A small network was trained on made-up records. Each row is its average activation on records with the value named, seen along a few directions.
Related values have similar rows: they may be neighbours, one step apart, or belong to one group.
In the rows, 500 means zero.
Random noise pushes rows far along 16 fixed directions. That doesn't count. These rows show it; they differ only by the noise:
[415 565 311 591 620 731 384 438 484 740 449 451 783 466 415 481 534 448
 608 417 399 753 555 681 523 470 545 492 487 709 345]
[416 347 591 538 479 574 710 447 474 581 647 565 378 417 448 623 499 587
 345 775 652 265 533 427 713 738 441 339 520 385 289]
[489 605 236 427 343 673 606 369 548 475 552 351 364 685 493 524 510 522
 607 607 521 286 640 576 558 658 566 745 620 668 311]
[594 458 675 590 410 594 771 507 314 808 434 430 621 323 262 374 561 566
 509 543 414 588 601 650 410 491 530 367 764 599 355]
[429 543 502 614 385 618 418 593 581 388 465 541 338 367 549 606 495 362
 448 500 497 463 343 530 556 512 593 541 515 533 580]
[473 491 555 382 577 640 318 589 409 499 592 479 619 413 548 678 494 436
 433 550 559 624 518 450 729 579 568 388 388 532 477]
[589 405 337 603 637 428 371 467 268 461 361 354 432 413 683 334 253 477
 493 510 399 490 581 460 559 428 448 580 567 623 468]
[520 547 278 475 389 937 715 518 372 446 682 317 479 759 529 773 650 647
 375 362 645 521 640 460 766 664 368 330 459 462 397]
[708 438 559 159 658 408 480 725 553 447 556 511 200 669 410 547 526 648
 390 756 870 551 362 264 305 379 478 550 505 473 604]
[382 586 395 809 649 502 752 622 310 517 427 405 443 530 308 479 485 584
 578 446 194 384 630 492 345 497 391 372 580 422 655]
[420 411 573 426 738  84 417 465 446 602 364 494 418 516 382 455 389 569
 521 608 350 341 584 426 326 379 374 630 453 563 673]
[557 519 504 520 668 613 363 708 476 568 556 509 473 427 502 627 532 500
 558 492 638 753 481 453 541 386 633 338 451 646 589]
[512 483  20 730 217 654 409 216 484 401 558 449 294 850 492 293 458 471
 326 439 430 555 502 401 333 498 551 537 406 501 482]
[633 709 448 230 656 422 422 527 797 214 390 606 471 485 801 392 442 464
 868 532 659 511 487 723 542 496 802 781 527 714 285]
[463 346 336 641 830 364 609 212 510 402 443 677 450 532 694 480 403 644
 590 483 723 404 588 557 723 609 405 462 305 510 251]
[452 568 834 311 194 501 161 602 448 465 591 418 582 486 568 434 585 329
 362 357 287 673 384 467 522 410 643 363 459 502 730]
[537 437 483 713 366 505 401 537 488 432 396 523 367 434 629 456 463 443
 322 275 429 640 366 480 458 307 456 392 458 490 680]
[714 410 468 597 402 574 605 499 374 573 668 524 565 497 573 481 501 555
 471 432 689 659 591 335 611 462 435 288 416 359 505]


Field J:
j5: [611 535 691  79 439 470 458 717 699 668 568 426 514 476 557 730 598 511
 608 515 733 450 478 472 595 372 360 751 558 577 592]
j2: [526 569 441 586 594 431 680 340 490 310 322 659 504 619 314 541 648 564
 599 333 613 568 420 642 300 503 494 613 416 474 605]
j4: [374 384 280 595 518 621 357 395 639 334 492 612 422 561 534 629 464 464
 178 536 620 505 280 393 489 613 473 491 375 369 422]
j1: [367 493 471 821 256 645 719 293 491 548 315 546 517 210 347 666 598 353
 577 393 423 334 453 784 555 616 489 753 657 616 458]
j9: [428 668 420 653 393 675 478 682 525 517 532 309 581 526 550 454 477 477
 499 359 121 547 625 574 442 466 599 311 635 535 492]
j6: [526 408 418 234 484 236 359 326 453 371 398 437 607 698 464 703 392 563
 220 413 332 490 802 396 436 525 559 558 288 536 574]
j8: [342 425 551 622 631 446 299 606 719 601 408 608 461 317 554 317 363 421
 368 659 388 515 209 557 383 376 495 446 578 473 432]
j3: [461 571 773 440 371 365 398 682 696 552 648 582 468 471 524 694 659 499
 536 393 500 542 463 469 503 374 592 323 459 512 795]
j7: [445 455 443 820 378 402 438 373 587 565 510 679 528 271 479 495 431 273
 651 494 448 461 455 453 489 444 536 622 381 436 669]
j10: [740 516 386 517 533 613 436 568 349 202 504 401 275 682 691 367 488 531
 507 374 756 636 377 412 463 465 611 521 612 567 513]
J is arranged as a 2 by 5 grid.
- List every value one step from j1, in the order listed. => j2, j7
- List every value one step from j6, in the order listed. => j4, j9
A value of J combines one of 2 hidden first parts with one of 5 second parts; all combinations occur once.
- Changing only the second part turns j1 into j3. j7 has the same second part as j1; what does that change turn j7 into? => j8
- Changing only the second part turns j10 into j4. j9 has the same second part as j10; what does that change turn j9 into? => j6

Field Z:
z9: [518 586 271 447 344 494 486 417 685 299 508 567 498 588 650 548 422 445
 483 475 422 405 551 483 525 537 513 663 376 406 475]
z5: [680 617 461 417 462 508 447 498 597 358 403 524 719 377 736 235 397 401
 642 471 386 675 537 635 450 435 712 550 566 522 339]
z8: [431 491 353 587 408 552 432 529 409 377 401 406 655 441 625 570 386 409
 272 360 213 445 521 411 536 520 298 543 453 304 581]
z6: [409 481 452 793 510 608 412 584 574 362 468 506 300 423 716 232 370 439
 387 486 364 529 283 502 460 462 597 293 615 447 414]
z10: [396 373 420 549 478 384 475 413 654 492 299 662 480 431 494 650 390 477
 146 528 355 401 467 540 487 469 326 564 340 401 477]
z2: [657 563 602 328 507 427 672 667 474 269 476 544 221 581 402 538 582 587
 514 612 656 450 431 446 349 492 576 566 572 438 635]
z1: [486 552 675 427 571 467 593 518 412 465 321 390 563 448 550 338 524 526
 617 325 394 501 455 696 498 454 418 568 625 552 455]
z7: [550 553 501 337 339 564 326 427 299 398 506 341 719 524 557 374 418 319
 487 444 398 528 493 449 585 574 473 679 478 414 531]
z4: [524 519 562 617 421 451 419 665 681 792 581 622 771 154 458 606 407 343
 550 615 425 530 547 458 533 448 517 456 497 408 539]
z3: [691 548 376 475 418 569 601 733 547 425 641 491 526 303 657 820 365 494
 525 667 585 350 703 357 715 592 535 535 538 426 480]
A value of Z combines one of 2 hidden first parts with one of 5 second parts; all combinations occur once.
- Changing only the second part turns z9 into z5. z1 has the same second part as z9; what does that change turn z1 into? => z7
- Changing only the second part turns z4 into z6. z3 has the same second part as z4; what does that change turn z3 into? => z8
